These are the activations of a small neural network, seen along a few directions. Each row is one input.
Each table varies a few parts of the input and shows all the possible inputs, shuffled.
Descriptions start from the smaller parts, as in this example, which fits no table here: one of 3 separate values, together with either a single point or one of 9 places around a ring or (one of 5 places around a ring, together with one of 6 places along a line).
Shared parts are said once, and a part with two or three values counts as separate values.

Other details of the inputs shift rows strongly along three fixed directions, in all tables alike. That doesn't count.

Table:
x1: [ 11.1  -1.5 -15.3   5.8   5.3   7.6 -26.4   4.6   2.3  11.6 -10.7   1.9
  11.4]
x2: [ 21.0  -2.0  -3.3   6.5  14.2  11.4 -17.8  10.8 -19.0  16.1   2.1   2.7
  15.7]
x3: [ 13.2  -6.1  -7.8  -3.4   6.4   9.8 -24.7   7.0  -9.3  14.2  -3.4   0.5
   9.2]
x4: [ 21.9   1.9 -10.7  19.2  20.5   5.8 -15.7  10.4  -3.3  16.6  -2.7   2.1
  16.2]
x5: [  7.6 -18.6  -8.9 -15.6 -15.0  12.4   7.2  -6.8  10.4 -37.8  11.2   1.8
 -11.1]
x6: [-34.1  68.4 -12.0 -15.7  22.4   4.7  12.3 -15.2  -6.0  69.7 -21.7  -3.7
 -45.2]
x7: [ 25.7 -31.4 -18.2 -22.8 -17.9  30.5   5.1   4.0  22.3 -34.5  -4.3 -23.4
 -17.2]
x8: [ 26.5   2.7  -5.1   1.8   6.2   3.3  -9.5  10.8 -17.3  14.0  -3.6   3.8
   9.7]
x9: [-24.1 -21.9  13.3  -0.2 -17.1  -3.7  10.2 -15.9  11.2 -46.6  27.4   3.9
   2.0]
x10: [-53.4  42.1  24.1 -40.1   7.2   7.7  47.1 -25.3 -11.6  38.1  11.9 -24.7
 -68.8]
x11: [ 27.7   4.7  -7.0   9.2  13.9   0.0  -2.7  10.4  -2.1  11.2 -12.5   6.1
   5.6]
x12: [ 25.9   3.3 -11.4   8.1  11.0   3.4  -2.7  12.4   0.2  11.1  -5.7   0.0
   6.2]
x13: [-55.6  21.7  44.3  52.2  -8.4 -88.4 -11.0  -7.8 -17.5  -0.1  14.3  62.1
  63.5]
x14: [  5.9 -33.6  13.0 -19.9 -18.7   6.2  14.7  -1.6   8.2 -37.7   4.8 -14.5
 -12.0]
x15: [ 19.5   4.8 -11.8   2.0   0.8  -3.9 -18.7   6.4   1.0  10.4 -22.4  10.6
  12.3]
x16: [  5.3 -20.8   5.9 -11.9 -16.0   1.3   3.1   4.5   2.7 -21.4   6.0  -9.8
   0.2]
x17: [-59.7 -19.1  32.5  14.5 -18.7 -12.7  36.3 -15.3  23.3 -43.3  26.4 -20.7
  -6.5]
x18: [ 15.7   5.5 -21.7  10.0   3.9   4.7  -6.9   6.6   4.5   8.5 -17.0   1.3
   8.7]
Each input here is: one of 3 separate values, together with either a single point or one of 5 places around a ring.
Q: The inputs of x17 and x6 match in every part but the choice among 3 separate values. If x4 is changed in the same way as x17 into x6, which row does it become?
A: x11
Q: Which other rows agree with x18 in the choice among 3 separate values? List them by row number.
A: x5, x7, x8, x12, x16
Q: Change only the choice among 3 separate values in x5. List by row number the other rows that result.
A: x9, x13

Table:
x19: [-22.2 -27.9  -7.2  -4.5 -19.5  27.7  23.0  -5.0  32.3 -44.6  27.3 -26.7
 -17.6]
x20: [  4.4   2.4  16.6  -3.7  14.8  -3.0   7.1  18.4 -10.4  39.2  -1.0 -23.3
  -4.1]
x21: [ 11.8 -15.3   2.2 -36.2  -4.1  28.2   2.1 -14.8   1.9 -19.4   2.8   2.8
 -27.0]
x22: [ -8.6 -46.7  17.5  11.4 -40.0 -31.1  14.6   0.5  37.8 -81.6  15.5  10.0
  24.1]
x23: [ 29.5  -7.5 -12.9 -11.6  -0.7  12.1 -13.3  -2.3   7.3 -11.2 -26.9  11.0
  -6.0]
x24: [-11.5  20.6 -17.3 -14.0  11.0   9.1  -8.7  -5.8  -3.0  21.5  20.5   3.8
 -13.1]
x25: [ 22.4  16.5 -26.3  42.5  12.7 -17.6 -33.5   9.6  -0.7  20.0 -36.2  25.4
  47.6]
x26: [  8.3 -15.1 -18.3 -26.0   5.3  68.4   9.6 -14.2  15.1 -21.2   1.2 -41.8
 -45.6]
x27: [ 50.7 -10.7 -33.0  50.8  18.6   1.9 -52.5  17.1  -7.1   2.0 -17.9  20.3
  68.5]
x28: [ -4.6  22.9 -12.0 -27.1   1.7  -1.2  -7.8  -9.2   2.4  15.3   7.4  13.8
 -18.1]
x29: [-63.0  11.2  41.2  56.4  -7.0 -68.9  -2.0  -2.0   0.9  -3.3  -7.6  33.2
  49.9]
x30: [  7.4  20.3 -15.4  -6.2  -1.1  -1.7  21.8   4.7  -5.6  13.9  -1.3   4.1
 -19.5]
x31: [  2.1  13.4   8.0   9.7  25.1   1.2  14.7   3.1   1.0  28.2  -0.4 -17.7
 -11.9]
x32: [ 29.8   1.8 -10.3  22.9  25.7  -3.8 -50.4   9.2 -29.4  31.0  -6.5  40.6
  41.7]
x33: [ -7.8  17.3  -0.3 -22.6  -9.5  -9.3  -8.8  -3.3  -7.9  21.9 -16.8   1.8
 -12.6]
x34: [ 71.3 -67.1 -23.0  17.5  -3.9  25.1 -30.8  15.3   2.2 -64.4   9.3   8.5
  45.3]
x35: [  0.8  11.1  20.9   7.9  30.5   0.4   8.3   8.7  -2.6  31.4  -6.6 -13.7
 -13.2]
x36: [  1.0  13.2  -0.3   3.8  14.1  -3.4   7.8  13.6  10.9  28.5   6.7 -13.5
 -14.8]
x37: [ 12.1 -43.4 -21.7 -10.5 -28.2  29.6  20.3   3.8  48.6 -63.6  -0.3 -25.6
 -19.3]
x38: [-81.5  10.3  40.6   9.0 -21.5 -47.4  24.0  -8.2   5.2   1.2   7.1  -9.5
  -0.1]
x39: [ -7.1  13.5   5.2 -32.3  -5.5  -2.1  -9.8  -7.5 -20.7  25.8   2.7   4.6
 -15.6]
x40: [ -4.8  20.7  -2.8 -17.5   6.8   0.9  -3.5 -19.2  -7.8  17.1   0.1  11.9
 -16.7]
x41: [  7.4  22.6  -7.2  -6.5   7.2   6.9  29.3  -6.4 -12.4  14.6  -7.2  -3.7
 -22.0]
x42: [ 14.2  17.8   1.5 -21.3  -5.6  10.5  17.8   8.6 -24.0  19.0  -3.6 -11.3
 -19.3]
x43: [  4.9 -26.3   0.5  14.7 -12.1   5.9 -20.5  13.1  -7.5 -19.7   8.4 -12.7
  32.8]
x44: [-12.3  11.1   0.2 -23.7   4.4  12.5  -9.8  -6.9 -25.5  31.5  14.9  -7.7
 -13.5]
x45: [  6.8  23.9   5.7  -7.1  10.0   7.0  20.1   0.2 -19.3  13.8 -10.2   3.0
 -16.1]
x46: [-61.6 -10.6  47.6  24.4 -29.1 -57.7  30.9 -20.9  18.3 -46.5  18.4  12.7
  16.3]
Q: The inputs of x41 and x30 match in every part but one. If x40 is changed in the same way as x41 into x30, which row does it become?
A: x28
Q: What do these inputs look like to the network?
A: one of 4 places along a line, together with either one of 2 separate values or one of 5 places around a ring
Q: Which other rows agree with x26 in the place on the line of 4? List them by row number.
A: x21, x23, x29, x32, x35, x45
Q: Change only the place on the line of 4 in x44. List by row number the other rows that result.
A: x24, x32, x34
Q: Change only the place on the ring of 5 in x39. List by row number the other rows that result.
A: x33, x38, x43, x44
Q: Change only the choice among 2 separate values in x31. List by row number the other rows that result.
A: x41
